A small network was shown many inputs. Here are its activations along a few directions, one row for each input.
Each table varies a few parts of the input and shows all the possible inputs, shuffled.
A made-up example of a description, with smaller parts first: values(3) and (point or line(9) or (line(4) and ring(8))).
Shared parts are said once, and a part with two or three values counts as separate values.
In the rows, 128 means zero.

Other details of the inputs shift rows strongly along two fixed directions, in all tables alike. That doesn't count.
To show where, the next rows are all for the same input, with only those details redrawn:
[158 184 157  94 135 172 136 135  97 130 160 148 153]
[149 197 174 106 150 168 149 144  92 129 165 156 156]
[ 89  54 124 154 105  97  98 127 153 135 115 150  93]
[ 89  41 117 153  99  96  95 125 159 135 109 148  90]
[140 151 148 108 127 154 126 131 110 131 150 147 138]
[ 75  63 141 172 120  92 114 139 153 136 115 161  93]
[146  85 101  92  85 144  82 103 132 134 131 124 119]
[151  84  95  86  80 147  80 103 133 133 131 122 119]

Table:
R1: [166 216 135 121 173 148 183 143  87 125 136 109 156]
R2: [122 178 157 137 142 136 162 146 108 139 124 111 154]
R3: [147 208 171 100 148 170 149 131 105 143 160 158 163]
R4: [146 104  62  97  91 140 100  80 119 146 101 102 114]
R5: [139 172 144 115 153 128 168 152  95 142 138 122 129]
R6: [192 131  83  57  67 189  68  66 118 133 137  97 143]
R7: [ 80  53 143 198 112  84 126 154 150 124 103 122  86]
R8: [ 66 130 183 221 175  95 156 151 148 118 119 182 109]
R9: [115 179 149 148 163 137 145 129 118 122 126 148 147]
R10: [134 162 136 138 148 128 148 141 121 121 123 107 150]
R11: [162  89  68 116 105 119 102 110 128 115 108  81  95]
R12: [193 103  72  62  95 169  71  92 134 105 151 106 136]
R13: [139 171 160 149 157 154 139 144 108 103 147 152 134]
R14: [ 74  53  96 160 129  77 103 112 180 128 100 143 106]
R15: [178 133  71  30  75 172  78  68 115 153 132 100 160]
R16: [142 153 154 107 130 155 129 133 108 132 147 150 139]
R17: [ 63  74 114 176 110  90 107 112 154 146  91 141 104]
R18: [148  90  53  94 120 121 106  90 145 129 113 114 120]
R19: [ 87  62  99 166 148  77 125 125 158 117 107 148  78]
R20: [ 62 141 212 203 173  80 191 183 140 146 128 166 123]
R21: [145 212 163  93 152 150 170 150  98 150 143 118 178]
R22: [137 162 173 127 143 138 159 167 109 131 149 130 142]
R23: [180 198 151  71 104 185 104 118 116  93 163 112 193]
R24: [168 124  77  60  98 153  99  87 104 141 131 110 118]
R25: [ 80 138 192 221 178  90 175 178 145 117 122 150 115]
R26: [ 77 119 181 205 183  78 177 176 164 117 131 155 120]
R27: [ 89  69  93 174 113  80 138 130 146 151  83 105  90]
R28: [110  53  88 155 135  72 128 132 157 118 107 110  85]
R29: [ 74 145 158 203 207  68 208 184 142 130 118 153 120]
R30: [ 97  55 115 164  94 112  91 115 147 125 108 135  89]
R31: [ 63 143 209 223 170  94 188 180 137 135 118 157 115]
R32: [160 101  67 106 106 138  91  87 120 115 117 104  99]
R33: [145  91 102  78  39 151  52  90 151 116 127  92 152]
R34: [144 159 124 109 152 128 148 138 132 122 141 106 162]
R35: [111  39 111 161 122  87 113 145 171 106 115 117  96]
R36: [152  99  70  84  96 119 121 110 129 159 102  89 122]
R37: [169 204 140 104 144 162 163 137  75 128 142 101 137]
R38: [156 103  54 103 106 134  98  82 127 128 106 103 116]
R39: [150  99  77  97  93 143  94  82 110 132 111 104  99]
R40: [141 213 142  98 163 152 173 130  86 154 142 147 156]
R41: [139 202 189  81 117 164 132 143 118 124 164 141 192]
R42: [157 206 158 109 171 167 149 135 123 115 167 156 164]
R43: [117  48 112 172 107  95 103 135 153 106 109 106  92]
R44: [143 211 189  98 152 160 143 151 131  93 174 145 197]
What do these inputs look like to the network?
> line(4) and (point or (values(2) and ring(5)))
Changing only the line(4) part turns R24 into R19. The same change can be made to R41. Which row results?
> R44
Changing only the line(4) part turns R30 into R16. The same change can be made to R2. Which row results?
> R21
Which other rows does R5 become when the line(4) part takes its other values? List them by row number.
> R11, R28, R37
Which other rows does R11 become when the ring(5) part takes its other values? List them by row number.
> R1, R10, R25, R43
A walk changes only the ring(5) part. It starts at R28 and steps to R29. List the rest of the walk in order.
> R34, R26, R35
Which other rows does R14 become when the line(4) part takes its other values? List them by row number.
> R9, R15, R17

Table:
R45: [ 88  99 141 177 150  97 151 144 130 132 118 159  82]
R46: [109  67 108 141 102  90 123 131 152 139 111 106  98]
R47: [121 209 183 161 206 132 192 176 108 102 150 146 157]
R48: [131 163 145 127 144 144 156 146  95 154 131 137 140]
R49: [124  62  82 149 118  99 106 120 167 112 108 111 117]
R50: [107 154 179 117 118 152 117 138 121 134 152 171 164]
R51: [172 136 118  92 111 147 130 126 119 144 139  92 138]
R52: [163 136 110 113 103 158 114 109 111 138 123  96 129]
R53: [145 131  87  83 116 143 112 102 114 143 121 113 139]
R54: [188 144  99  82 112 162 113 125 107 105 143  87 143]
R55: [194 167  93  55 118 169 109  96  94 121 149 113 133]
R56: [121 166 194 125 139 161 129 138 123 118 168 184 147]
R57: [ 84 155 167 180 195 105 175 154 126 129 130 174 108]
R58: [ 74 157 161 179 182  98 177 161 127 146 111 173 135]
R59: [184 150  92  68 113 152 122 103 132 136 139  93 159]
R60: [104 185 226 139 150 141 153 169 136 122 164 171 167]
R61: [ 69  86 186 189 129  98 112 165 171  99 135 170 127]
R62: [136  87  91 101  97 102 105 112 146 131 117  92 112]
R63: [190 163  88  70 129 171 115  93 112 129 147 122 145]
R64: [202 169 110  70 124 187 122 109  90 137 154 114 136]
R65: [103  68  88 161 106  98 105  99 163 134  89 118 106]
R66: [101  64  98 159  92 104 106 111 145 131  93 110  88]
R67: [154 110  97 110 116 122 110 123 129 100 127  98 127]
R68: [ 94  69  92 130 104  90 109 114 137 140  94 126 100]
R69: [ 92  87 152 203 155  86 151 169 144 119 115 135 104]
R70: [134 252 185 141 191 161 190 146  86 123 151 143 166]
R71: [ 91  53  91 143  97  94 110 121 138 148  93 126  93]
R72: [110  81  94 142  95 102  99 102 142 124  95 108  97]
R73: [ 79 120 188 171 113 123 110 135 150 119 131 167 134]
R74: [179 149  96  62 114 152 119 103 124 131 140  85 151]
What do these inputs look like to the network?
> values(5) and (point or line(5))
Which other rows does R53 become when the values(5) part takes its other values? List them by row number.
> R47, R57, R70, R74

Table:
R75: [ 85 178 174 152 195 110 183 165 112 133 141 193 138]
R76: [174 168 121  67  84 162 110 104 119 129 137  77 169]
R77: [108 185 194 151 188 106 190 179 135 116 155 152 152]
R78: [195 161 102  66  83 164 125 127  91 140 128  50 164]
R79: [164 168 108  69  95 159 109 102 121 129 128  77 183]
R80: [101  53 132 163 102 113  90 116 175 139 117 150 105]
R81: [189 161 106  72 112 188  92  96  85 106 155 128 129]
R82: [ 97  52  93 136 119  73 107 126 184 121 107 113 122]
R83: [105  61  88 167 122  88  98 114 172  95  99 107 106]
R84: [183 140 104  48 107 165 114 119  97 133 156 112 134]
R85: [206 153  96  55 119 153 137 144 102 126 151  70 157]
R86: [191 172  97  77 125 173 121  98 128 134 141  92 174]
R87: [106  39 125 171  98 106 103 128 176 139 114 127  98]
R88: [109 191 197 185 191 121 196 164 135 136 142 155 144]
R89: [108  60  84 155 117  92 122 102 153 159  92 123  74]
R90: [199 173  84  73 126 170 120  95  87 108 141  95 123]
R91: [ 90  55 111 139 116  87  99 126 180 119 117 148 121]
R92: [109 174 213 151 176 123 178 193 127 114 167 163 152]
R93: [105  48 121 165 100 109  72 118 166  94 120 141  93]
R94: [205 160  97  76 111 172 102  99 119  89 151  81 147]
R95: [122  53  95 174 117  91 135 141 153 152  95  94  94]
R96: [ 78  66 103 152  94  77 118 112 143 153  81 113  85]
R97: [ 93  47 134 136 104  93  88 135 176 120 128 150 112]
R98: [ 72  65 128 147  83 100  94 115 136 151  99 147  96]
R99: [ 91 192 228 169 147 133 175 182 113 128 146 149 160]
R100: [ 98  72  75 165 137  86 115 110 141 114  90 121  83]
R101: [ 86 192 206 163 155 129 185 172  84 147 134 160 131]
R102: [124 183 178 195 197 114 202 194  97 102 134 126 125]
R103: [ 98  59  80 160 120 100  93 102 143 111 100 147  82]
R104: [104 188 189 176 185 138 174 153 134 134 143 181 157]
R105: [ 93  64  91 159 122 104 111 100 152 155  97 157  93]
R106: [189 166 103  80 118 183  92  98 116  88 153 117 161]
R107: [171 161 136  55  67 186  80 102 113 128 150 107 173]
R108: [199 160 102  75 112 187 108 108  78 107 154 105 122]
R109: [167 173  83  55  99 162 115  89  92 147 119  83 160]
R110: [ 68 194 188 168 169 120 179 155  99 145 122 181 145]
R111: [103 179 195 183 186 134 195 168  99 154 141 176 115]
R112: [ 94  52  89 137 122  67 123 124 157 140 102 127  78]
R113: [166 165 114  59  81 178  90  95 118 127 138 105 182]
R114: [186 172  75  71 131 170 129  87 102 153 129 101 147]
R115: [100  49 106 154 104 111  95 103 150 157 106 156  82]
R116: [ 92  58  73 130 128  72 118 117 156 139  96 123  97]
R117: [ 95 178 196 142 183 123 173 171 104 134 156 193 132]
R118: [115 191 216 189 185 140 176 185 111  88 161 161 137]
Changing only one part turns R106 into R104. The same change can be made to R102. Which row results?
> R95
Changing only one part turns R101 into R108. The same change can be made to R96. Which row results?
> R90
What do these inputs look like to the network?
> values(4) and (point or (values(2) and ring(5)))
List by row number the other rows that have the values(4) part in common with R116.
> R75, R77, R82, R84, R85, R91, R92, R97, R112, R117
A walk changes only the ring(5) part. It starts at R114 and steps to R89. List the rest of the walk in order.
> R111, R115, R105
Which other rows does R104 become when the ring(5) part takes its other values? List them by row number.
> R80, R86, R87, R88
